Here are a small network's activations along a few directions, averaged over the inputs that share one value of a field.
Values that are neighbours, or in one group, have similar rows; names and order tell nothing.
Random noise pushes rows far along 2 fixed directions. That doesn't count. These rows show it; they differ only by the noise:
[-199  280   13  -71 -339 -292   33 -294 -314  444 -191  -66  238]
[-102  226  194  108  -62  -97  224  -51 -132   26    5   85  -29]
[ 433 -550  114 -311 -261  -26 -675 -430   -3  122  277  -21  269]
[-14 116 218  88 -35 -50 145 -53 -80 -42  78 100 -42]


Field F:
f8: [   7  308 -296  243  293  140   34  525  296 -272 -207 -246 -336]
f10: [  -9  -31  209 -215 -217 -148    0 -359 -430  245   80 -175  138]
f7: [ 575 -561  185 -205 -397 -265 -814 -372 -135 -107  592  -80  142]
f9: [-193 -301 -633  192  561   -2  286  168  589   43   19   21 -112]
f1: [-108   82 -337 -263   12   63 -261 -103  -62  411 -431 -311  234]
f3: [-164  199 -437 -295 -307  -22 -190 -315 -186  597 -594 -176  345]
f4: [ 239  -70   63   83 -252 -114  263 -233 -237  -73  128   31   31]
f2: [ 242 -240 -202   54  355  210 -361  673  307 -107  -71   54 -130]
f6: [-264  144  386   41   99   67  251  124   97 -308  122  274 -187]
f5: [-279  -72  -19 -252 -341   74 -148 -224  -92  205 -115   28  381]
F is arranged as a line.
Question: Which values are neighbours of f9? Give them in the order they are listed.
Answer: f2
Question: Which values are neighbours of f7? Give them in the order they are listed.
Answer: f4
Question: Which values are neighbours of f3? Give them in the order they are listed.
Answer: f1, f5

Field U:
u3: [-215  442  137  228  415  199  104  638  222 -247  -47   78 -388]
u1: [-173 -138 -220    2  115 -443  273 -201  153  154   99   -1   39]
u11: [-221   64  -87  204  171  254  -54  475  149 -148  -39   -3  -42]
u6: [ 235 -473  159 -175 -400 -281 -366 -359 -151  432  331  107  230]
u2: [ 344 -786 -727  -66   12  163 -562 -381  634 -132  332 -199  -18]
u10: [-172  550  231  -98   30   -2  334 -194 -437   74  -67  -20  176]
u5: [ 436 -816  299 -203 -161  276 -489 -351  296 -366  638  261  -95]
u7: [ 412 -195  107  118  549  427  119  456  223 -426  -38  224 -356]
u9: [ 388 -550   28 -357  146  314 -503   99  255 -246 -200  -66  276]
u4: [ 282   20  302  103  -98 -120   31   56 -163 -188  253   26  -43]
u8: [-203  465   44  -52 -488 -230   42 -325 -554  313 -365 -246  120]
U is arranged as 3 separate groups.
Question: Which other values are in the same group as u11? Give them in the order they are listed.
Answer: u3, u7, u9
Question: Which other values are in the same group as u6? Give them in the order they are listed.
Answer: u10, u5, u4, u8

Field T:
t6: [ 878 -860   30 -286  192  516 -907  152  348 -337  285  166 -128]
t5: [ 794 -652 -134 -251  533  712 -759  100  479 -455  273  -15  -73]
t9: [ 641 -826  196 -222  -96  324 -711 -203  348 -420  545   90 -113]
t8: [-414  318  157   99 -106 -207  196  104 -239  125 -290 -199   27]
t10: [  14 -155 -451   64  386   88  -80  470  387  -49 -451 -113  -28]
t3: [ 179 -107  431  115  143   27  272 -121   52 -393  587  234 -274]
t2: [ 174 -389   92 -452 -526 -239 -255 -919 -359  291  171  -48  583]
t7: [-491  215 -490  376  191 -515  617  110  220  284   -7 -104 -143]
t1: [-253  576  131   -4 -651 -364  140 -261 -474  366  -43   43  249]
t4: [ 408 -707  229 -324  -14  362 -885  -35   95 -136  272  -21  188]
T is arranged as a line.
Question: A walk along T starts at t7 and steps to its neighbour t10. Put t9, t8, t2, t4 in the order it reaches them.
Answer: t4, t8, t9, t2
Question: Fewest steps between t1 and t5?
Answer: 5
